These are the activations of a small neural network, seen along a few directions. Each row is one input.
Each table varies a few parts of the input and shows all the possible inputs, shuffled.
A made-up example of a description, with smaller parts first: one of 3 separate values, together with either a single point or one of 11 places around a ring or (one of 4 places along a line, together with one of 8 places around a ring).
Shared parts are said once, and a part with two or three values counts as separate values.

Other details of the inputs vary at random and push rows far along two fixed directions, the same in every table; ignore that.

Table:
r1: [  1 -21  13  -4  10  22  -4  -6  -4  10  -7 -14  -2]
r2: [  0 -18  10   2  12  11  -1  -1   3 -13   2  -1  -9]
r3: [ -6  12 -12  -5 -12   6  -2 -19   6  48  -5 -14  23]
r4: [ -4  -5   2  -6   2  17  -4 -19   0  25  -8   0   9]
r5: [  2   5  -1   6   3  -7   3   8   6 -13   5   1 -10]
r6: [  0   9  -1   5   3 -10   4   0   4 -14   6   4  -5]
r7: [ -1   8  -2  12  -3  -9  -4   3   2 -11   9   7   6]
r8: [ -6 -32  30  16  23  30  -5 -11   1 -10  -5   0  -5]
r9: [  6  14  -9   1  -8 -12   2  15   1   3   2  -8  -3]
r10: [ -3 -17   7  -3   7  20  -4 -11   4  19  -6  -6   3]
r11: [ -1   1   6   2   6  -8   6  -1  -6 -25   4   4  -5]
r12: [ -4  -7  13   5  12   7   5  -9   3 -11  -4   9  -8]
r13: [  2 -14   4  -4   0   5  -3   7  -1   2  -3  -3  -4]
r14: [  2  11  -6  -6  -4  -9   1   2  -9 -10   3   8   1]
r15: [ -4 -19  13   0   5  17   0  -6   1  17 -11 -12   0]
r16: [ -3   3  -1   0  -3 -12   6   1  -4 -15   0  11  -1]
r17: [  1  -5   1   1   5  -6   1   1   2 -24  10   7  -6]
r18: [  0   4  -8  -6  -8 -13   0   3  -6  -9   7   6   5]
r19: [  4  10 -10   0 -11 -14   1  15   3   3   4 -11   0]
r20: [  0 -13  11  -2  14  24  -4 -12   0  11  -6  -8  -2]
r21: [  3   9 -13  -2  -9  -9  -2  11   5   3   2   8  -3]
r22: [ -5  15 -13 -10 -15   4  -2 -19  -4  48  -6 -18  28]
r23: [ 8  8 -7 -3 -5 -7 -2 16 -3 -3  3 -4 -5]
r24: [ -1 -14  14   1  15  12   1  -8  -1 -17  -2  13 -10]
r25: [  0  -3   2   7   4  -7   4   8   8 -18   6   1 -10]
r26: [  6   7 -11  -5 -12 -10  -2  17  -1   4  -1   3  -3]
r27: [-1  3 -4  5 -4 -9  3 10  8 -5  0  9 -8]
r28: [  3   9  -5  -1   1  -7   0   2   0 -12   8   6  -3]
r29: [ -4 -24  20   2  12  22   1  -6   0   8 -16  -4  -7]
r30: [ -4 -12   8  -8   5  18  -2 -19  -9  13 -10   0   9]
r31: [ -2  -8   2   7   2  -8   4   9   9 -17   4   7 -11]
r32: [ -4  -4  -2  -7  -1  14  -5 -19   2  30  -4  -7  14]
r33: [  1  -1  -1  -4   0  -8   1   1  -8 -21   8   3   0]
r34: [ -2   0   7   2   5  -7   7   0  -6 -25   0  11  -7]
r35: [ 4  6 -5  0  0 -5 -1 11  3 -8  2  9 -9]
r36: [  4  21 -15  -9 -11 -13  -1   2  -9   1   7  -2   9]
r37: [  6  23 -18   5 -21 -15  -7  18  -1  19   6 -10  14]
r38: [ -4  10  -7  -4  -5   9  -2 -20   5  39  -3 -18  19]
r39: [ -4  -6   6   7   4  -7   5   1   6 -22   1  17 -11]
r40: [  9  24 -21  -8 -18 -13  -3  18  -2  18   0  -4   4]
r41: [  2  13  -7   4  -4 -10   3  10   7   0   1   4  -6]
r42: [ -2  -2   3   2   2 -10   6  -1  -4 -24   6   2  -2]
r43: [ -2 -21  22   3  16  24   2  -6  -2   4 -16  -6  -9]
r44: [  0  21 -12   4 -14 -16  -5   3  -8   2   8  -1  18]
Each input here is: one of 4 places along a line, together with either a single point or (one of 2 separate values, together with one of 5 places around a ring).
Q: Changing only the place on the line of 4 turns r31 into r22. The same change can be made to r25. Which row results?
A: r42
Q: Changing only the place on the line of 4 turns r4 into r30. The same change can be made to r39. Which row results?
A: r16
Q: List by row number the other rows that have the place on the line of 4 in common with r37.
A: r1, r9, r13, r15, r19, r23, r26, r29, r40, r43
Q: Change only the place on the line of 4 in r32. List by row number the other rows that result.
A: r10, r13, r18
Q: Change only the choice among 2 separate values in r27. List by row number the other rows that result.
A: r21
Q: Change only the place on the ring of 5 in r6. List by row number the other rows that result.
A: r3, r12, r38, r39
Q: Change only the choice among 2 separate values in r11. List by row number the other rows that result.
A: r36

Table:
r45: [  1  18 -10   9  -7 -23   1  10   1 -23  14  12   0]
r46: [  2  -6   0 -14   5  14  -2 -11  -5  13  -4  -7   2]
r47: [  1   5   2  -4   0  10  -2  -9  -9  19  -5 -16  11]
r48: [ 2  2  1 -6  0 12 -5 -8 -9 18 -5 -9 10]
r49: [  1   0  -1  -2   0  13  -3  -2   4  26 -10  -4   1]
r50: [  0  -4   8  -5   6  13   1 -10  -8   9  -9  -7   2]
r51: [ -5   5   2  -3   3   9   3 -18   0  17  -7   0   7]
r52: [ -5 -23  24  11  23   8   4  -7  -1 -43   0  22 -18]
r53: [ -7   3   2   3   1   7   1 -17   0  16  -2 -10  13]
r54: [ -6 -32  33  15  30  11   4  -7  -1 -55   1  23 -22]
r55: [ -4   6   3   1   3   8   1 -18   0  17  -4  -6  11]
r56: [ -1   0   2  -4  -1   9  -1  -8  -8  17  -5 -17  11]
r57: [  5   5  -7   2  -8 -19  -2  19  -6 -27  12   8  -2]
r58: [  0 -10   4   1   1  15  -5  -1   5  19  -8  -4   1]
r59: [ 1 -4  4 -9  4 14 -3 -9 -9 13 -8 -2  3]
r60: [ -1  -9   3 -10  -1  10  -1  -9  -8  15  -8  -5   7]
r61: [  9  28 -30  -6 -20 -26   0  23  11   9  10   2  -3]
r62: [  0 -10  12   0   9  16  -4  -8 -10   2  -4  -7   4]
r63: [  0  -1   6   5   3  12  -1  -2   4  19  -7 -14   2]
r64: [  5  14 -18   2 -18 -25   1  24   8  -3   7   4  -4]
r65: [  6  20 -23  -9 -20 -24  -2  19  -5  -5   8  10   3]
r66: [  6  16 -17  -4 -16 -23  -3  19  -5 -12  10   6   3]
r67: [ -6 -11   9   3   7  13  -3 -17   0   4  -2   3   8]
r68: [  7  21 -18   5 -14 -22  -2  25   6  -2   8   4  -4]
r69: [  1   3  -1   3  -1  12  -6  -1   3  27  -5 -14   7]
r70: [ -1  -3   1  -5  -4   8  -4  -7  -8  18  -3 -15  14]
r71: [ -1  18 -18  -1 -16 -28   4   9   3 -11  10  15   2]
r72: [  5  15 -17  -6 -17 -26   1  18  -5 -11   9   5   1]
r73: [ -2  -2   0  -3  -1  10   1  -2   5  26 -11  -9   1]
r74: [  7  24 -28  -2 -24 -26  -2  25   8  10   7   7   1]
r75: [ -3   1   0  -3   5  10  -2 -19   3  15   2  -6  10]
r76: [  4  14 -11   8 -11 -22   3  24   7 -11   8  -1  -6]
r77: [  0  -4   8   3   5  13   0  -3   4  17  -9 -10  -1]
r78: [  6  15 -17  -5 -16 -22  -2  18  -5 -13   9   9   1]
r79: [ -7  -5   8   1   6  10   3 -18   0   8  -6  -2   5]
r80: [ -1 -32  23  12  18  10   0  10   5 -35  -1  13 -22]
r81: [  4  12 -10  -1  -9 -23   3  17  -5 -21   7   3  -3]
r82: [  5  16 -17  -4 -17 -26   0  18  -5 -10  10   2   4]
r83: [ -1  13  -7   6  -6 -25   6   8   3 -25  10  11  -3]
r84: [ -1  -3   1   0  -1  10   0  -2   5  23 -10 -11   1]
r85: [ -3 -31  25   1  21   8   7   1  -8 -43  -5  13 -22]
r86: [ -1  -8   3   1  -1  10  -3  -2   5  22  -7 -11   4]
r87: [  1 -10   5  -1   7  15  -3  -3   7  14  -3 -11  -4]
r88: [ -5  -1   4  -2   6  12   0 -18  -1  13  -6   5   5]
r89: [ -2 -13   9   5   3  12  -3  -1   4  14  -5 -12   2]
r90: [  1   0   3   1   1  12   0  -3   4  22 -10 -10  -1]
r91: [ -3   4  -5  -9   2   9   0 -20   4  20  -1  -2   8]
r92: [ -1   0   0  -8  -2   9   0  -9  -8  18  -8 -11   8]
r93: [  6  15  -8  -1  -7 -21   3  16  -6 -21   7   4  -5]
r94: [  1   4  -1  -3  -1  11   0  -3   5  29 -11  -9   1]
r95: [  1  24 -22   1 -19 -27  -1  10   3  -7  12  14   7]
r96: [ -7  -8   8   4   4   9  -1 -17   0   8  -1  -5  11]
r97: [  8  21 -21  -5 -13 -24  -1  17  -3 -12  17  -3   2]
r98: [ -6  -4   4   4   2  11  -4 -16   0  12   0  -3  14]
r99: [  0 -29  26   4  23  11   2   2 -10 -46  -2  16 -22]
r100: [ -5  -2  11   6   9  11   2 -18  -1   6  -3  -6   7]
r101: [ -7  -7   5  -1   2   9   0 -18   0  11  -4   0   9]
r102: [ -3   6  -4  -2   1   8  -3 -19   3  20   4 -11  14]
r103: [  0 -24  24   1  20   8   7   0  -8 -39  -5  13 -21]
r104: [ -2 -12   4  -2   1  12  -1  -2   5  20 -10  -5  -1]
r105: [ -5 -19  23  10  21   5   8  -8   0 -40  -1  17 -17]
r106: [ -7   4  -1  -4  -1   6   3 -18   1  21  -7  -2  10]
r107: [  1 -25  21  11  19  10   2   9   4 -32  -3  13 -25]
r108: [ -5   3  -4  -5  -4   8  -3 -17   1  24  -5   3  14]
r109: [ -3 -36  31  14  25  10   6   8   4 -43  -4  10 -29]
r110: [  8  20 -21  -9 -13 -24   0  16  -2 -12  13   3  -2]
r111: [ 2 -8  2 -3  5 15 -3 -4  8 17 -4 -9 -4]
r112: [  4  29 -26  -3 -16 -28   1   8   6  -7  16   8   3]
r113: [  8  16 -17  -6 -10 -23   0  16  -2 -17  15   2  -3]
r114: [ -1   8  -8   6  -8 -25   3   9   3 -26  12  14  -2]
r115: [  1 -29  21  11  22  10   1   8   7 -36   5   4 -24]
r116: [  0  -5   1   3  -2  12  -6   0   4  23  -4 -11   7]
Q: What is each input in this table made of?
A: one of 3 separate values, together with one of 4 places along a line, together with either a single point or one of 5 places around a ring
Q: Changing only the place on the line of 4 turns r103 into r50. The same change can be made to r73. Which row results?
A: r84
Q: Changing only the place on the line of 4 turns r78 into r57. The same change can be made to r95. Which row results?
A: r98
Q: Change only the choice among 3 separate values in r75. List by row number the other rows that result.
A: r87, r113
Q: Change only the choice among 3 separate values in r101. List by row number the other rows that result.
A: r64, r72
Q: Change only the place on the line of 4 in r114. List by row number the other rows that result.
A: r71, r96, r101
Q: List by row number the other rows that have the place on the line of 4 and the choice among 3 separate values in common with r63.
A: r69, r76, r89, r115, r116

Table:
r117: [  0  25 -16  -6 -15 -25  12   3  -2   9  -1 -11   5]
r118: [ -7 -12  21  13   7  12  -4 -14  -8  -7  -7   7  12]
r119: [  0  -2   8  -2  14   9   3 -11   7 -11  -2  20 -15]
r120: [ 11  22 -22 -20 -16 -12 -10   1 -30  -3  22  -9  24]
r121: [ -3 -20   9  -6  -7  29  -5  -8   0  55 -22 -30  16]
r122: [  8 -11   6   7  12  13  -7  11  14  -4   1   9 -18]
r123: [ -4   9 -10   6 -19 -32   4  12  -3 -20  13   9  13]
r124: [ -4 -18   9 -10  14  12   7 -20   8  -3  -4   8 -12]
r125: [ -3  -9  19   5   9  -2  10   3 -10 -32 -12  21 -13]
r126: [  2  23 -16   8  -8 -22  -7   4  11 -18  20  22   1]
r127: [ 17 -22   9 -15   8  11 -10  21 -24 -36   3  -8 -17]
r128: [ -1 -30   5   0   2   6  -3  16   6  -6  -4   5 -14]
r129: [ -6 -13  11  -3  12  17   3 -13  -5  -2 -16  20  -8]
r130: [ -1  12 -12  -6 -19 -33  13  16  -4 -18  -1  11  -2]
r131: [ -8 -12   9   9   7   6  -7  -9  -2 -15   2  22   3]
r132: [ -6 -15  10  12  15  -2   7  -9   9 -38  14   3  -5]
r133: [  5 -28   8   3  12   3  -1  16  16 -24   6   7 -26]
r134: [ -4   0  16  18  11   1  -1  -9  -6 -18   1   0   3]
r135: [  1  40 -32 -14 -20 -21   9  -4  10  31   5 -15  12]
r136: [ -8   6   7   5  11  35  -8 -42   4  48  -6 -23  26]
r137: [ -1 -23  18   7  11  10   2   8   3   1  -8 -20 -12]
r138: [-12 -13   2 -19  -1  26   0 -33  -4  53 -20  -9  15]
r139: [ -7 -21   8   2  12  12  -3 -23   9  -5   9   6   4]
r140: [ -4  34 -25   1 -25 -26  -1  -3   0  27  11 -21  30]
r141: [ 10  22 -13  12  -5 -17   0  31  14 -11  13   0 -17]
r142: [-10 -24   6   3   3   1  -2 -10   0 -17   5  14   5]
r143: [ -2   6  10   3  16   8  10 -11   5 -14  -2   6 -15]
r144: [ 11  37 -23   6 -22 -15  -4  24   2  39  -2 -22  10]
r145: [ -3  -9   2  -6   6  32  -4 -14  13  58 -11 -38  10]
r146: [  7 -14  13 -30  18  18  -2 -12 -33 -14  -6  -6   0]
r147: [  7   9 -16   6 -14 -17  -7  37   6  -7   5  18 -12]
r148: [  9  19 -12   6 -22 -13  -5  30  -1  19  -4  -3   5]
r149: [  6  30  -9   7  -6 -27  11  13  -5 -19   0   8  -8]
Q: What is each input in this table made of?
A: one of 3 separate values, together with either a single point or (one of 2 separate values, together with one of 5 places around a ring)
Q: Changing only the choice among 3 separate values turns r120 into r127. The same change can be made to r136. Which row results?
A: r141
Q: Change only the choice among 2 separate values in r129. List by row number the other rows that result.
A: r138
Q: Change only the choice among 3 separate values in r126. List by row number the other rows that result.
A: r119, r122
